These are the activations of a small network on made-up records, seen along a few directions, one row for each record.
Here are examples, each followed by its value of one field, Falad.
Other fields move the rows too, some of them a lot.
(in the rows, 500 means zero)
Random noise pushes rows far along 17 fixed directions. That doesn't count. These rows show it; they differ only by the noise:
375	503	435	403	548	494	460	636	224	530	612	609	457	443	347	604	341	524	318	552	445	338	404	591	270	560	536	519	872	533
532	458	515	571	652	536	728	447	679	487	413	481	577	484	578	635	683	563	376	452	264	403	507	477	492	495	472	670	380	521
549	712	308	325	503	266	462	541	269	899	588	520	478	360	353	356	387	530	471	354	286	422	662	417	440	891	430	187	345	684
572	322	211	302	237	634	256	455	610	789	682	606	440	659	414	475	343	341	562	470	904	337	521	637	438	263	547	238	711	173
871	523	625	391	449	476	406	628	680	569	513	777	522	629	392	408	512	245	540	660	199	595	550	854	288	730	184	470	584	173
646	583	626	514	613	342	544	670	415	263	276	529	690	372	552	439	398	485	317	703	531	594	575	407	486	507	358	710	449	630
588	526	597	428	426	513	356	506	541	222	569	533	364	577	420	477	511	387	605	507	670	510	352	546	566	337	475	677	512	484
865	620	619	512	326	150	361	467	415	491	760	634	266	473	474	372	538	155	520	765	534	591	237	583	941	282	357	617	505	872
694	622	500	447	425	321	389	715	705	485	463	349	435	505	389	555	596	510	533	234	703	506	768	315	550	598	268	587	272	731
523	535	729	491	610	516	318	426	588	929	664	567	469	632	540	912	616	69	327	374	261	519	531	567	649	639	200	864	599	663
654	606	502	553	332	382	567	612	437	397	468	615	518	495	471	295	417	541	529	666	290	622	620	476	466	446	398	461	373	643
249	278	535	592	226	698	434	433	396	654	642	344	494	585	364	401	406	514	612	491	732	382	532	787	360	395	500	473	650	367
510	589	400	818	323	413	448	272	534	587	826	737	364	405	380	593	486	539	814	611	496	793	515	271	578	624	820	191	345	778
573	593	492	37	364	282	343	684	249	613	625	218	304	647	269	458	409	344	462	228	584	232	538	966	390	491	252	660	557	652
413	410	335	198	308	475	661	680	517	309	504	478	584	525	334	636	364	414	335	416	930	293	482	746	230	317	474	559	644	416
331	385	482	753	396	644	581	321	393	647	791	800	384	509	523	606	439	443	558	784	262	551	266	565	495	400	741	321	824	462
587	544	343	103	618	564	390	581	566	479	555	440	588	702	363	624	380	300	363	322	704	327	445	475	395	382	250	726	348	409
540	602	415	397	501	550	456	297	600	341	399	825	381	420	548	614	638	582	493	348	209	451	519	441	466	460	850	553	530	454
677	495	322	487	748	534	465	363	397	744	646	574	614	556	453	670	602	464	328	649	284	426	484	489	506	573	418	645	595	611

361	643	713	433	744	426	546	446	180	431	426	602	353	293	597	459	528	485	426	539	121	408	253	543	566	793	621	509	761	472
g4
705	392	545	671	478	526	119	441	735	505	550	764	464	488	482	592	457	439	456	643	643	596	469	460	507	291	645	604	650	422
g8
543	479	292	479	462	671	762	456	680	480	427	610	715	655	764	569	618	334	378	627	576	590	504	149	813	194	328	519	413	470
g6
424	340	495	658	451	603	603	364	596	408	552	338	568	502	532	432	590	521	564	577	830	480	374	458	676	294	538	540	364	503
g7
703	518	460	688	365	576	272	484	630	333	762	824	463	606	283	699	534	409	567	700	573	709	495	360	460	383	470	688	607	660
g7
707	498	560	607	748	397	617	554	660	292	523	579	453	524	661	661	557	450	511	763	463	667	276	456	604	430	575	479	551	482
g8
577	540	492	526	429	339	368	462	449	898	630	638	336	456	628	523	383	306	444	553	378	479	477	411	739	452	508	333	621	619
g2
422	443	618	569	440	450	672	434	568	464	380	289	485	507	672	746	646	469	633	429	681	566	718	612	598	589	574	543	577	560
g2
392	353	708	583	372	590	657	363	701	513	390	507	652	457	508	521	583	385	418	441	449	432	529	777	411	468	447	731	367	374
g7
368	490	491	387	363	444	648	509	570	299	437	428	663	629	454	897	301	434	436	382	649	593	717	699	200	238	622	825	295	722
g3
261	499	865	893	454	593	374	445	569	415	381	524	535	324	479	577	626	643	592	401	401	739	687	450	417	770	623	648	482	606
g1
416	490	667	571	184	468	728	661	332	395	480	672	512	493	620	383	499	320	356	774	339	610	414	704	591	283	340	545	784	604
g6
347	690	382	223	460	574	388	565	295	401	401	685	374	453	484	483	436	535	490	289	435	396	568	250	473	633	583	405	713	417
g5
679	424	514	552	503	384	562	571	688	246	339	241	429	468	521	361	601	764	622	419	652	443	572	612	479	347	614	516	286	502
g5
742	438	267	415	389	354	313	290	566	727	500	659	620	400	498	613	478	366	426	559	820	509	653	580	577	394	699	455	553	553
g6
280	418	358	481	566	781	637	526	559	594	601	324	567	696	457	593	563	590	515	338	497	405	495	401	386	478	372	483	413	403
g3
635	486	512	595	359	435	342	556	525	512	485	391	389	505	463	641	803	634	648	421	649	633	830	707	493	676	571	476	784	644
g1
747	378	333	727	553	531	408	419	570	524	625	420	512	552	401	436	637	748	810	718	667	671	616	616	394	652	670	208	538	401
g3
304	540	253	515	314	541	631	384	355	592	571	669	717	358	402	355	346	488	333	573	619	436	478	126	575	412	467	419	342	654
g8
442	338	382	531	349	662	350	418	491	562	411	442	661	534	466	457	455	621	408	476	734	410	722	549	402	265	574	633	535	468
g5
562	446	441	548	424	582	520	360	508	798	744	522	450	653	353	497	593	439	615	535	206	421	512	700	433	645	351	449	518	443
g4
488	488	624	664	443	457	671	730	436	298	472	433	634	475	365	501	414	587	582	699	568	674	656	611	225	756	329	466	563	517
g2
649	616	535	547	416	611	349	301	244	379	639	610	398	595	472	550	878	411	701	706	432	703	579	558	749	712	421	638	883	648
g4
374	451	478	444	479	781	336	509	255	495	703	430	576	791	416	367	314	383	567	690	582	577	336	547	466	309	285	571	570	381
g1

Which value of Falad does each new row have?
380	503	255	164	515	467	694	386	306	585	481	335	580	437	438	582	645	532	360	292	634	242	541	738	434	615	584	492	553	555
g7
397	598	326	368	665	563	753	467	454	241	498	613	738	400	342	501	414	545	414	527	545	471	348	281	315	653	502	489	243	454
g7
420	474	471	487	616	497	460	425	364	603	635	582	612	475	362	676	372	439	221	537	379	398	353	570	363	376	514	800	505	698
g3
600	447	400	344	594	476	441	475	570	478	541	505	415	606	451	506	409	571	385	421	295	295	340	705	347	159	637	647	382	475
g3
615	706	611	341	514	366	516	647	555	269	569	597	326	574	451	407	363	335	608	468	335	568	296	412	534	481	362	493	244	517
g7
390	473	331	613	453	602	465	429	399	388	805	451	559	553	352	461	379	485	653	678	950	649	260	248	597	351	537	373	372	611
g1
375	512	446	360	536	423	493	637	347	661	437	448	521	479	541	602	222	475	391	447	557	390	616	467	373	540	505	409	635	487
g4
557	468	649	785	670	143	702	617	631	471	452	556	565	245	669	476	90	494	427	788	526	680	268	356	506	341	724	289	176	622
g3
